These are the activations of a small neural network, seen along a few directions. Each row is one input.
In each table, some parts of the input vary, and every possible input appears once, in random order.
Descriptions start from the smaller parts, as in this example, which fits no table here: one of 6 places along a line, together with either a single point or one of 9 places along a line or (one of 2 separate values, together with one of 8 places around a ring).
Shared parts are said once, and a part with two or three values counts as separate values.
In the rows, zero is written as 128.

A family of inputs:
R1: [151 117 118  90 151 239  94 117 197 139 116 207]
R2: [ 92  89 142 112 112 124  29 155 196 150 115  67]
R3: [130 162  97 106 104 163 210  59 121 106 128 150]
R4: [ 65 140 133 142 145 137  45 139 227 177 119 121]
R5: [135 198 116 117  90 204 118  80  98 113  89 177]
R6: [130 111 131 177 138  74  80 176 123 121 218  59]
R7: [ 90 142  64 184 138  56 153 124 160 134 109 126]
R8: [197 120 114 168 150 196 149 130 122 108 217 195]
R9: [ 83 100 170 117 163  44 176 151  99 141 101  55]
R10: [ 89 131 108 211 171 149 105 120 124 202  60 154]
R11: [190 128  83 128 122 142 207 101 128 149 120 208]
R12: [111 138 122 222 145  99 101 156 154 137 216 101]
R13: [150 161  59 109  95 137 189  99 126  81 128 181]
R14: [ 70 186 114 185 135 131  94 131 129 184  77 112]
R15: [208 137 149 105  81 149 115 146 100  90 234 108]
R16: [182 138  89  71  69 109 174 118 101  85 133 131]
R17: [154 121  89 130 153 183 221  62 125 120 104 181]
R18: [185 113 196  89 116 128 127 169  70  62 222 133]
R19: [144 159 116  75  73 186 112 119  55 106 103 130]
R20: [144 119 143  28  88 183  54 117 157 110 148 142]
R21: [ 96  81 131 174 165 166  61 134 231 194  91 146]
R22: [160 114 137  54 103  89 185 142  70  57 121 155]
R23: [ 81  65 201 100 130 110  46 180 172 132  98  80]
R24: [191 174 134 145  97 184 144 143 135 101 229 142]
R25: [109  87 150 131 124  19 161 181 101 129 106  82]
R26: [141 100 220 172 148  48  89 182 117 110 191  67]
R27: [142 153  99  52 125 129 185  86  92  88 136 115]
R28: [ 62 151 101 174 168  66 160  75 149 161 116 111]
R29: [128 131 129  75  69 231  93 122 186 139 146 167]
R30: [140  87 202  27  87 183  83 153 137  91 123 139]
R31: [ 89 110 104 139 140  62 152 108 125 131 106  48]
R32: [136 100 119 243 194 115 112 153 158 161 198 138]
R33: [119 124  66 198 198  69 165 130 170 167  89 157]
R34: [128 121  98 143 117  23 131 137 138 137 111  74]
R35: [142 150 192  62 100 156 114 121  41  88  79 151]
R36: [ 90  98  94 200 190 102 191  96 150 196  97 127]
R37: [ 90 158 125 141 127 104  74 150  97 166  81  69]
R38: [ 94 130 209 142 127  81  79 147  81 149  53  82]
R39: [123 104 149  44 124 122 206 117  51  74 126 130]
R40: [159 171 107 136 147 228 137  95 106 134  66 203]
- Changing only one part turns R26 into R25. The same change can be made to R18. Which row results? => R22
- Changing only one part turns R31 into R6. The same change can be made to R27. Which row results? => R15
- Describe the family of inputs behind these rows. => one of 2 separate values, together with one of 4 places along a line, together with one of 5 places around a ring
- Which other rows does R1 become when the choice among 2 separate values takes its other values? List them by row number. => R21
- Which other rows does R5 become when the choice among 2 separate values takes its other values? List them by row number. => R14

A family of inputs:
R41: [152 133 147 119 116 146  83 150 125 120 154 126]
R42: [121 117 137  82  94 118 122 139 118 107 105 116]
R43: [142 141  94 133 133 143 155  99 131 122 152 150]
R44: [116 145 110 112 107 153 149  97 130 140 102 140]
R45: [134 115 140  91 119 112 148 133 127 100 161 112]
R46: [142 112  97 116 132 135 164 113 155 121 128 159]
R47: [133 131 124 120 142 183 120 107 153 149 121 157]
R48: [134 138 130 126 142 146 169 110 108 139 111 154]
R49: [142 114 125 129 137 140 164 117 117 132  97 162]
R50: [142 133 155 116 132 123 137 141  79 102 136 109]
R51: [160 132 122 113 116 112 131 150 122  97 172 111]
R52: [133 130 153 111 124 151  89 136 121 113 149 123]
R53: [153 137 155 133 118 119 136 160  93 102 139 112]
R54: [125 128  95 102 111 147 142 105 130 140  90 152]
R55: [141 123 129 110 121 120 138 136 119  89 169 105]
R56: [136 143 120 136 141 180 108 105 138 141 134 161]
R57: [ 44 121 119 208 165  34  82 138 164 192  91  69]
R58: [141 100 159 102 124 113 143 150 100 105 113 123]
R59: [136 157  95 142  97 152 132 113 120 139 120 142]
R60: [134 150 130 112  89 126 113 150 109 106 132 103]
R61: [136 122 102 119 129 144 168 101 141 132 148 148]
R62: [112 135 143  84  96 125 128 132 110 112 121 104]
R63: [121 153 100 130 108 158 138  99 116 132 115 138]
R64: [132 100 149  90 124 146  95 151 137 117 128 135]
R65: [121 149 133  96 101 127 116 131  98 104 127 103]
R66: [132 117 118 116 140 172 116 119 157 142 111 176]
R67: [160 143  96 149 120 135 152 112 143 124 153 152]
R68: [ 65 103 143 225 192  30 104 150 146 190  99  77]
R69: [135 120 168 106 125 120 149 140  96 108 125 110]
R70: [146 148 122 154 124 170 105 120 149 142 137 168]
R71: [ 71  98 114 214 188  22  99 139 183 181 129  72]
R72: [124 119 166  98 122 149 101 139 134 119 141 125]
R73: [138 143 124 151 139 154 162 114 105 124 120 146]
R74: [137 100 134  88 117 102 142 143 133  94 148 127]
R75: [ 55 108 142 219 193  57  56 149 195 195 112  88]
R76: [161 151 119 156 131 142 153 121 106 134 121 153]
- Changing only one part turns R51 into R53. The same change can be made to R74. Which row results? => R58
- Describe the family of inputs behind these rows. => one of 4 separate values, together with either a single point or (one of 2 separate values, together with one of 4 places along a line)
- Which other rows does R54 become when the choice among 4 separate values takes its other values? List them by row number. => R46, R49, R66
- List by row number the other rows that have the choice among 4 separate values in common with R56. => R41, R47, R52, R64, R66, R70, R72, R75
